These are the activations of a small neural network, seen along a few directions. Each row is one input.
Each table varies a few parts of the input and shows all the possible inputs, shuffled.
A made-up example of a description, with smaller parts first: one of 8 places around a ring, together with either a single point or one of 11 places around a ring or (one of 2 separate values, together with one of 6 places along a line).
Shared parts are said once, and a part with two or three values counts as separate values.

Other details of the inputs shift rows strongly along three fixed directions, in all tables alike. That doesn't count.
To show where, the next rows are all for the same input, with only those details redrawn:
[ -4.5  19.3  -0.4 -27.3  -9.0 -23.9   4.7  16.6  21.1  -6.7  19.8  32.8]
[-22.3 -42.4  21.2  14.4 -27.9  34.6  -6.7   3.3  -0.5  41.0 -27.7 -40.2]
[-21.2 -36.2  26.1  15.9 -31.8  32.0  -9.8  -6.2  -4.3  41.9 -32.3 -42.8]
[-22.7 -14.6  -5.0 -27.6  -7.7  -7.1   5.7  54.4  21.6   1.5  24.6  19.2]
[  3.9 -36.4  -7.0   9.7   6.0  33.0  18.4   9.6  34.7  24.0  -4.4   2.6]
[ 23.3  -7.5  -4.0  12.1   7.1  20.6  19.4 -26.7  36.6  17.6 -10.0  15.4]
[ 33.5  25.1  10.4  14.9  -5.5   4.6   9.8 -68.8  24.2  15.1 -23.7  14.3]

Table:
row 1: [ 31.0  17.0  -0.2  17.8  12.4   1.8  19.1 -64.3   9.7  -7.0 -36.0   0.4]
row 2: [ -8.0 -21.4 -20.9 -20.1  13.1 -11.9   1.2  60.3  -9.1 -19.2  24.6   3.6]
row 3: [ 24.5  38.0  16.4 -26.1   1.5 -40.9 -18.6  -4.8   2.3 -11.9   3.6  30.6]
row 4: [-42.2  25.4  32.8 -17.5 -67.1 -15.4 -32.9 -19.1 -31.4  17.2 -21.4 -38.1]
row 5: [-32.2 -19.3  -2.6  -3.1  20.2 -10.1   2.2  54.6  -8.4 -18.0  27.8  16.5]
row 6: [ 35.4   2.1   8.1  12.4  17.7  -5.3  14.2 -52.0  24.0  -0.3 -37.2   7.9]
row 7: [-48.0  17.0  22.0  -8.4 -59.6 -12.1 -24.0 -14.4 -49.4  14.6  -6.3 -41.6]
row 8: [-12.6  -4.5 -18.2 -30.2  -8.9   3.4  -8.4  54.9  17.5   1.8  30.5  11.0]
row 9: [ 14.8  42.9 -16.8 -19.9  -4.6 -27.2  -2.0 -12.9  -9.9 -26.4  24.0  17.3]
row 10: [ 15.1  19.5 -16.3  34.0  14.0  18.8  17.0 -62.6   4.0 -15.2  -8.9   1.3]
row 11: [-18.9 -50.3  13.2  10.4 -16.3  25.3  -2.4   5.5  -4.0  19.4 -44.7 -48.1]
row 12: [-24.6 -27.2 -22.1 -21.2   9.4 -14.8  17.7  55.2  -2.2 -22.8  20.9   7.3]
row 13: [ -5.7 -31.4 -26.6  11.4  11.0  46.4  27.4  10.0  30.0  19.1   5.6  -4.1]
row 14: [  4.4 -41.7 -10.9   9.5  10.0  36.4  21.6  15.5  38.7  24.0  -1.7   4.6]
row 15: [ -4.6 -40.7 -22.2  32.7  33.7  31.3  22.1   8.3   7.2 -11.0  -6.7  -7.3]
row 16: [ 32.4   1.7   0.2  22.5  22.7  -5.8  21.5 -57.1   4.1  -4.1 -24.7   5.3]
row 17: [  9.3  21.9  -8.9 -16.3   1.5 -20.6  -2.5  18.0  -3.9  -7.4  36.5  28.2]
row 18: [ -6.2  40.0 -16.2  -4.0   1.5 -12.0 -13.2   7.5 -10.8 -20.6  38.3  21.6]
row 19: [-52.2  24.5  43.3  11.0 -50.0 -17.5 -38.0 -15.0 -60.6   7.1  -9.1 -37.3]
row 20: [ 48.9  20.5  -3.1  17.9  20.2   5.7   5.9 -54.6   6.9  -4.6 -28.1   1.0]
row 21: [ -2.6  35.8   5.9   0.5  17.5 -43.9  -1.5 -15.3 -15.1 -38.7   6.5  24.7]
row 22: [ 19.5  -2.6  -5.8  17.7  13.8  23.7  24.2 -27.4  26.1  15.5  -4.5  12.4]
row 23: [-16.4 -15.4 -18.7  -4.0  22.5  -6.2  -7.2  61.4 -13.8 -29.3  26.3   4.6]
row 24: [ 35.5   0.8  -5.8  18.6  18.2  27.3   8.9 -20.8  20.0  18.6  -0.3   9.6]
row 25: [-22.6  24.6  48.5 -14.9 -59.8 -21.1 -51.4  -5.8 -41.9  23.2 -19.1 -36.4]
row 26: [-11.9 -11.7  -6.3  -2.5  28.9 -17.0 -12.0  55.5 -15.4 -26.2  24.9   9.0]
row 27: [-19.7 -22.5 -17.4   2.3  19.1  13.4  -4.7  70.9  -0.9  -5.7  46.6  14.5]
row 28: [-39.5  11.3  52.6 -10.5 -42.1 -27.5 -31.7  -5.9 -50.3  13.4 -29.1 -38.6]
row 29: [-16.7 -28.5   6.9  17.7 -23.2  47.9 -16.3   3.9 -16.2  40.3 -17.1 -52.8]
row 30: [ 27.4   7.1 -25.7  32.2  27.1  29.2   8.4 -31.8   6.9 -12.2   4.9   2.2]
row 31: [ 30.7  47.5   5.0 -15.1  12.1 -53.3  -8.2 -24.6 -16.4 -28.7   7.4  26.9]
row 32: [ -8.4 -38.3   5.5   9.2 -22.3  41.1 -16.3   6.6  -5.2  26.7 -27.4 -53.7]
row 33: [ 27.0  43.7   8.5 -15.0   7.4 -43.8 -10.1 -19.0 -16.4 -17.0  14.6  31.4]
row 34: [ -2.5 -45.9  13.3  11.8 -11.4  29.4 -17.7  11.8  -9.9  23.1 -40.0 -51.2]
row 35: [ 25.9 -49.8  -8.6   8.3  33.9  24.7   7.1  26.4  28.6  11.2 -14.2  -4.2]
row 36: [ -7.0  17.1  -9.7 -17.1  -2.7 -23.3  13.3  12.5   2.3 -10.4  32.9  31.0]
row 37: [ -4.1  12.9   2.5 -23.4  14.6 -37.6   8.7  18.3   3.6 -25.1   5.6  21.4]
row 38: [-14.6 -31.4 -31.1  31.3  20.4  49.0  21.8   8.8  16.9   7.1  16.3  -1.8]
row 39: [ 31.1   6.6 -22.7  20.3   8.0  28.3  10.7 -38.4   9.4  14.7   5.6   2.4]
row 40: [ 33.4  10.3   8.3  24.0  14.6  -2.0  16.9 -67.0   0.5   6.6 -21.7  10.3]
row 41: [ -1.5  38.1 -17.5 -20.9  -9.5 -29.8  13.6 -19.5  -3.8 -29.3  19.8  20.1]
row 42: [  1.8 -41.9 -26.7   2.9  10.2  39.3  27.0  12.3  39.4   6.5  -6.2  -6.3]
row 43: [-32.0  14.4  48.1  11.0 -29.3 -20.3 -53.1  -0.8 -69.7   4.9 -14.7 -40.0]
row 44: [-30.4 -12.0 -23.1 -28.2  -1.2   0.1  15.9  51.8  10.7 -17.3  25.2   3.5]
row 45: [ -4.7 -10.3   2.6 -21.5  16.1 -20.0  -9.5  52.6  -6.9 -12.0  10.4   1.6]
row 46: [ 20.9  50.5  19.9 -20.7   2.4 -43.0 -17.7 -13.7 -13.9 -14.0   5.2  25.3]
row 47: [ 34.9   5.1  11.9  12.5  13.4   1.1  12.1 -52.5  24.2   9.5 -30.1  15.0]
row 48: [ 18.6  57.7  -8.0 -23.8  -5.0 -28.1  -6.2 -20.1  -2.4 -26.1  14.0  18.4]
The inputs of row 36 and row 17 match in every part but one. If row 7 is changed in the same way as row 36 into row 17, which row does it become?
Answer: row 39
The inputs of row 19 and row 27 match in every part but one. If row 22 is changed in the same way as row 19 into row 27, which row does it become?
Answer: row 24
What do these inputs look like to the network?
Answer: one of 2 separate values, together with one of 4 places along a line, together with one of 6 places around a ring
Which other rows does row 4 become when the choice among 2 separate values takes its other values? List them by row number.
Answer: row 8
Which other rows does row 30 become when the place on the ring of 6 takes its other values? List them by row number.
Answer: row 18, row 23, row 26, row 27, row 43
Which other rows does row 2 become when the place on the line of 4 takes its other values? List them by row number.
Answer: row 20, row 23, row 34
Start at row 5 and move only the place on the line of 4, one step at a time. The first step leads to row 40. Which rows follow, in order?
Answer: row 28, row 47

Table:
row 49: [ 14.9   0.5   2.3  19.6   0.4  16.5   6.1 -38.5   5.4  15.4 -18.8  -7.7]
row 50: [ -0.8  15.1   5.2 -13.6 -11.3 -16.7  -6.0   1.9  -2.8  -5.4   3.2   6.2]
row 51: [ 20.6  -9.9  -2.3  14.8   8.8  20.9   9.3 -26.3  17.0  11.2 -14.5  -2.5]
row 52: [ 14.8  -7.1  -7.1  16.8   8.4  21.6  10.6 -25.3  16.6  10.5 -11.7  -0.9]
row 53: [-49.7 -74.1  -5.6   3.7   3.1  25.1  -9.9  89.7 -18.0  11.0  13.6 -36.8]
row 54: [-12.8   7.4  -9.3 -23.5  -4.5 -17.5  -0.5  30.0   3.4 -11.7  22.6  15.2]
row 55: [ 15.4  10.6   1.2  13.8   1.2   8.5   5.4 -38.3   8.1   8.1 -14.3   1.1]
row 56: [-13.1  17.2  -3.3 -25.9  -4.8 -24.7   0.3  26.0   1.1 -13.9  24.6  20.7]
row 57: [ 19.2   7.9   5.6  11.2   2.0   8.1   3.4 -37.2   9.9   7.2 -16.5   0.1]
row 58: [ -9.9  15.6  -0.2 -27.8  -3.1 -27.1  -1.3  28.1   2.2 -13.2  21.8  21.4]
row 59: [ 21.3 -12.2  -3.3  14.5   9.3  21.2  10.6 -24.3  16.4  12.5 -13.1  -2.6]
row 60: [-46.0 -55.9   8.5   6.3  -9.5  20.4 -12.6  61.7 -31.6  10.0  -6.2 -50.6]
row 61: [ -6.2  33.8   9.2 -16.2 -20.8 -26.7 -11.6  -9.6 -10.7 -11.5   4.0   7.0]
row 62: [ 16.1   9.3   2.8  13.6  -0.1  11.0   5.0 -40.1   8.3   7.0 -14.3  -1.3]
row 63: [ -2.6  30.0  12.4 -17.9 -18.6 -29.4 -11.2  -5.3 -11.7  -7.7   2.6   7.7]
row 64: [ 19.2  -3.7   6.5  16.1   0.0  15.9   4.5 -36.1   5.4  16.2 -20.3  -9.5]
row 65: [ -3.2  32.1  11.6 -17.8 -18.3 -29.2 -14.4 -11.1  -9.8  -8.8  -0.3   5.9]
row 66: [ -3.2  34.6  22.7   0.4 -15.0 -28.3 -21.2 -34.8 -37.8 -12.6 -12.6  -8.5]
row 67: [  9.4  -6.3 -11.9   3.4  14.3  12.3  15.6  -1.1  21.2   1.3   6.4  13.9]
row 68: [ 19.1  -8.1  -2.0  16.0   8.3  20.0   9.3 -23.0  17.0  10.2 -15.1  -0.4]
row 69: [ 13.2 -30.9 -24.4   2.1  25.1  22.8  20.8  23.0  32.2   4.8  10.2  13.8]
row 70: [ -2.1  31.7  21.6   4.4 -13.3 -28.4 -21.3 -30.7 -32.1 -11.7  -7.0  -7.7]
row 71: [ -6.1  -5.4 -16.7 -11.3  19.9 -11.9   5.7  40.5  -0.9 -23.9  25.0  22.2]
row 72: [ 10.3 -25.2 -22.1   7.5  22.4  24.8  23.9  16.8  28.8   5.2  10.6  14.3]
row 73: [ 18.9  -3.0   4.2  17.2  -0.4  17.2   3.3 -33.9   8.6  12.4 -21.6  -8.3]
row 74: [ -2.3  17.5   8.2  -0.7   1.0 -19.2  -6.5 -10.5 -20.4 -15.5  -2.7  -5.2]
row 75: [-11.0  12.3  -5.7 -21.6  -6.4 -20.1  -1.1  22.4  -0.1  -9.8  19.7  14.7]
row 76: [ 21.7   8.2   3.0  11.1   1.3   5.1   3.8 -37.3   6.7   9.8 -16.3   0.1]
row 77: [ 17.2  -9.7  -6.7  16.7   6.5  21.7  13.0 -21.5  13.4  11.8  -9.3  -1.3]
row 78: [-38.8 -36.3  31.8  23.7 -30.6  16.7 -31.8  11.8 -50.3  22.3 -28.0 -65.6]
row 79: [  8.3 -21.7 -16.1   6.8  14.8  23.6  16.1   5.9  23.4   5.4   4.7   5.3]
row 80: [-12.2  -1.9 -16.1 -22.0   3.7 -10.1   4.8  39.2  12.5 -12.4  26.1  19.1]
row 81: [ 18.3   6.4   1.1  13.1  -0.8  11.5   5.8 -39.3   7.1   8.3 -13.2  -2.8]
row 82: [-34.2 -19.5  26.1  13.4 -26.1  11.6 -32.0  17.0 -50.0  15.1 -17.8 -55.2]
row 83: [  8.8 -25.5 -21.9   7.7  22.8  25.9  23.0  17.7  30.4   4.2   9.8  14.4]
row 84: [ 10.7 -11.2 -14.1   0.0  18.6   9.8  14.7   9.8  24.8   1.6   6.2  16.7]
row 85: [-12.6  11.4  -5.0 -20.1  -5.5 -16.3  -0.7  25.4   4.0 -13.1  19.0  16.0]
row 86: [ -2.1  28.0  15.2 -11.9 -17.6 -24.1 -10.4 -11.5 -11.5  -3.5  -3.2   4.1]
row 87: [-11.6  11.5  -5.3 -28.6  -0.4 -26.3  -0.5  36.2   4.6 -13.2  23.9  22.9]
row 88: [ -3.9  15.9   8.1 -13.4  -7.4 -16.2  -4.8   0.8  -1.1  -4.3   3.4   7.9]
row 89: [ -0.5  38.9  14.0  -3.7  -9.3 -33.6 -18.3 -28.7 -31.7 -17.6  -6.4   2.2]
row 90: [-36.5 -34.0  30.0  21.5 -26.0  25.0 -32.5  11.2 -52.0  25.9 -26.2 -69.6]
row 91: [ -1.8  23.1 -10.1 -14.8  13.1 -25.0  -6.7  23.4  -9.7 -24.6  26.6  20.6]
row 92: [ 10.4 -28.8 -19.9   4.2  25.0  23.4  21.6  24.4  32.3   4.3   9.0  15.6]
row 93: [ 17.9   7.2  -0.4  12.8  -1.7  10.2   5.8 -34.7   7.0   6.6 -12.4  -1.0]
row 94: [ 12.0 -26.7 -21.1   4.5  25.0  22.7  19.3  17.3  32.6   4.4   6.5  13.9]
row 95: [ -9.2  15.2  -4.2 -13.6   7.6 -27.5  -3.7  19.3 -13.6 -24.1  13.9   8.5]
row 96: [ -5.1  15.8   3.4 -12.8 -10.9 -14.8  -2.8  -0.3  -4.6  -4.3   8.3   6.0]
What do these inputs look like to the network?
Answer: one of 3 separate values, together with either one of 4 places along a line or (one of 2 separate values, together with one of 6 places around a ring)
The inputs of row 92 and row 84 match in every part but the choice among 3 separate values. If row 78 is changed in the same way as row 92 into row 84, which row does it become?
Answer: row 53
The inputs of row 68 and row 94 match in every part but the choice among 3 separate values. If row 93 is changed in the same way as row 68 into row 94, which row does it become?
Answer: row 54
Which other rows does row 92 become when the choice among 2 separate values takes its other values? List them by row number.
Answer: row 83
Which other rows does row 74 become when the place on the line of 4 takes its other values? List them by row number.
Answer: row 66, row 70, row 90
